These are the activations of a small neural network, seen along a few directions. Each row is one input.
Each table varies a few parts of the input and shows all the possible inputs, shuffled.
Descriptions start from the smaller parts, as in this example, which fits no table here: one of 3 separate values, together with either a single point or one of 11 places along a line or (one of 5 places around a ring, together with one of 6 places along a line).
Shared parts are said once, and a part with two or three values counts as separate values.

A family of inputs:
x1: [-41 -16  60 -29 -28  54  22   1 -15  -5  24  18 -13  20 -22 -43]
x2: [ 10  19  19  -7 -15 -34   0  -9 -15  42 -21  16   3   8  35  47]
x3: [ 30   2 -41   6  22 -24 -18  29  13 -19 -12 -18  30   4  12 -16]
x4: [-68 -53  54 -20 -37  74  20  -5 -14  17  35  -1 -25 -12 -47  -6]
x5: [ 31  15 -24   4  27 -30   9  -2  10 -13  -4 -15 -13  10  11  11]
x6: [-57 -65 -10  -5  -6  86  10  19  10 -31  36 -25  -8 -20 -67 -70]
x7: [-28 -34   3 -30  -5  60  11  34  -5 -23  28 -24   3  19 -30 -77]
x8: [-38 -22  69 -45 -36  49  24   9 -25  28  25  -2 -12  25 -11 -14]
x9: [ 22   2 -51  23  23 -21 -29  18  11 -19 -14 -13  29 -19   0 -12]
x10: [ 20  -6 -70  22  22 -15 -25   3  16 -17  -4 -15  29 -27 -12  -6]
x11: [  7  21   5  23   0 -23 -18 -16   1   0 -18  34  10 -14   6  29]
x12: [ 20  35  24   2  -6 -26  -7  -5  -3   5 -24  27  10  12  42  11]
x13: [ 35  32  -6   2  23 -32   3   9  10 -10  -9 -25  -7  19  34  -1]
x14: [ 20   7 -49  22  25 -22  -2 -21  16 -12   4 -15 -12 -20 -14  22]
x15: [-25 -20  26 -29  -1  48  33  11  -6 -15  36 -26 -34  29 -27 -54]
x16: [ 23  15 -34  22  25 -28  -3 -11   8 -13  -6 -11 -15 -12  -1  16]
x17: [-53 -49  16  -2   0  72  27   4  12 -26  44 -28 -41  -9 -64 -43]
x18: [  9  27  15   9  -2 -30  -8 -10  -1   4 -22  33   5   6  25  18]
x19: [ 23  27  29 -15 -19 -29   1  -5 -15  43 -23  10   8  13  51  39]
x20: [  8  13   5   6 -15 -26  -7 -21 -17  39 -18  21   5 -13  17  57]
x21: [-70 -48  46  -4 -30  79  19 -13  -1 -15  33  17 -24 -16 -58 -35]
x22: [ 24  23 -15   9  28 -36   3   5  12 -11  -7 -20 -12  12  17   5]
x23: [ 24   9 -37  11  22 -29 -21  31  12 -17 -16 -19  29   5  19 -23]
x24: [  5   6 -11   6 -14 -21  -7 -30  -9  39  -6  16   5 -21   5  62]
x25: [ 15  20  10   5  -1 -25  -4 -11   0   1 -17  34   8   6  19  25]
x26: [  4  12 -15  21  -1 -18 -15 -32   5   2  -7  33   7 -23  -5  35]
x27: [ 35  16 -34   3  15 -24 -19  30   6 -15 -18 -20  30  10  36 -28]
x28: [ 17  12  15 -11 -14 -28   4 -11 -14  40 -17  16   6   8  29  53]
What do these inputs look like to the network? -> one of 4 places along a line, together with either one of 2 separate values or one of 5 places along a line
The inputs of x13 and x12 match in every part but the place on the line of 4. If x5 is changed in the same way as x13 into x12, which row does it become? -> x25
List by row number the other rows that have the place on the line of 4 in common with x2. -> x4, x8, x19, x20, x24, x28
Change only the choice among 2 separate values in x15. List by row number the other rows that result. -> x17

A family of inputs:
x29: [-24 -34 -13  -2  10  44   6  23  12 -34  24 -29  -6  -3 -38 -56]
x30: [ 69  44 -76  33  41 -80 -29  -2  17  -9 -36 -12  23 -11  41  31]
x31: [  0  14  34 -10 -18 -11   6 -11 -15  28 -10  20  -5   9  23  28]
x32: [ 19   3 -40  12  22 -16 -14  17  11 -22  -8 -17  15  -2   4 -21]
x33: [-44 -25  58 -24 -33  48  20  -5 -15  20  20  11 -16   6 -21  -4]
x34: [-71 -47  67 -30 -40  84  32 -10 -18  12  42   8 -33   1 -52 -23]
x35: [  1 -13 -28   4  16  14  -5  19  11 -30   9 -21   7  -1 -15 -41]
x36: [ 25  33  16   3 -10 -51  -9 -19  -9  34 -29  33  13   5  41  62]
x37: [-52 -55  -2  -6   3  81  18  17  11 -42  45 -30 -23  -8 -68 -75]
x38: [ 47  54  -1  16   0 -78 -16 -29  -7  37 -42  32  11  -2  60  81]
x39: [ 50  28 -59  20  36 -53 -18   8  15 -17 -20 -16  17  -1  24   7]
x40: [-20  -3  45 -17 -27  18   9  -9 -15  23   4  20  -4   7   2  11]
What do these inputs look like to the network? -> one of 2 separate values, together with one of 6 places along a line
The inputs of x35 and x40 match in every part but the choice among 2 separate values. If x37 is changed in the same way as x35 into x40, which row does it become? -> x34
Change only the choice among 2 separate values in x33. List by row number the other rows that result. -> x29

A family of inputs:
x41: [-17 -13   9  -2  -7  14   1  -2  -3   2   5   8  -2  -5 -16   1]
x42: [ 58  53 -21  13   7 -81 -24  -8  -5  31 -49  26  31   4  67  61]
x43: [-47 -33  35 -13 -18  58  15   4  -3  -9  27   1 -16  -1 -38 -33]
x44: [ -3 -10 -16   6  12   8   3   4   6 -14   9 -18  -9  -5 -17 -13]
x45: [-40 -34  15  -9  -9  57  13   7   0 -19  28  -9 -15  -3 -40 -47]
x46: [ 41  32 -34  16  15 -52 -21  -5   5   3 -25   9  24  -5  31  28]
x47: [-36 -37   6  -5  -3  57  11  14   6 -25  28 -20 -13  -5 -41 -52]
x48: [  7  11   8   2  -6 -15   3 -15  -4  17  -7   9  -6  -2  13  30]
x49: [ 47  34 -38  19  24 -56 -18  -3  10  -3 -23  -7  14  -4  32  27]
x50: [ 36  33 -10  11   8 -51 -12 -14   1  12 -23  12  10  -1  34  44]
x51: [  7   6  -5   6   0 -16  -6  -8   3   7 -10  12   6  -5   8  21]
x52: [-57 -58  24 -25 -12  89  24  25   1 -28  46 -28 -19   6 -58 -76]
x53: [-20 -13  18  -6 -16  17   4  -6  -9  13   5  10  -4  -5 -12   6]
x54: [ 70  59 -41  21  25 -93 -25  -5   3  10 -45   9  25   6  65  47]
x55: [-70 -52  61 -35 -35  90  29  10 -14   0  43  -6 -23  10 -49 -51]
x56: [-61 -54  33 -29 -18  89  26  18  -4 -22  45 -18 -20   8 -57 -71]
x57: [-46 -27  47 -16 -23  57  24  -5  -9   4  29  -3 -28   2 -32 -23]
x58: [ 63  56 -23  17  17 -89 -21  -9   1  19 -47  18  23   7  66  59]
x59: [ -7  -7  -7   2   5   9   5  -3   0  -8  10  -7 -11  -3 -16  -8]
x60: [-63 -46  55 -31 -23  86  33  10  -7 -10  46 -13 -32  13 -53 -52]
x61: [ 31  29  -6   8  -2 -44 -15 -13  -5  24 -26  21  19  -4  35  46]
x62: [ 72  54 -54  25  30 -93 -33   7  10   7 -50   5  38   2  64  39]
x63: [ 14   8 -25  10   9 -19  -9  -4   6  -3  -9   3   9  -6   6   8]
x64: [ 21  10 -29  13  19 -23  -5  -1  11  -9  -6 -14   0  -5   7   8]
The inputs of x42 and x58 match in every part but one. If x57 is changed in the same way as x42 into x58, which row does it become? -> x43
What do these inputs look like to the network? -> one of 4 places along a line, together with one of 6 places along a line
Change only the place on the line of 4 in x56. List by row number the other rows that result. -> x52, x55, x60
Change only the place on the line of 4 in x48. List by row number the other rows that result. -> x51, x63, x64
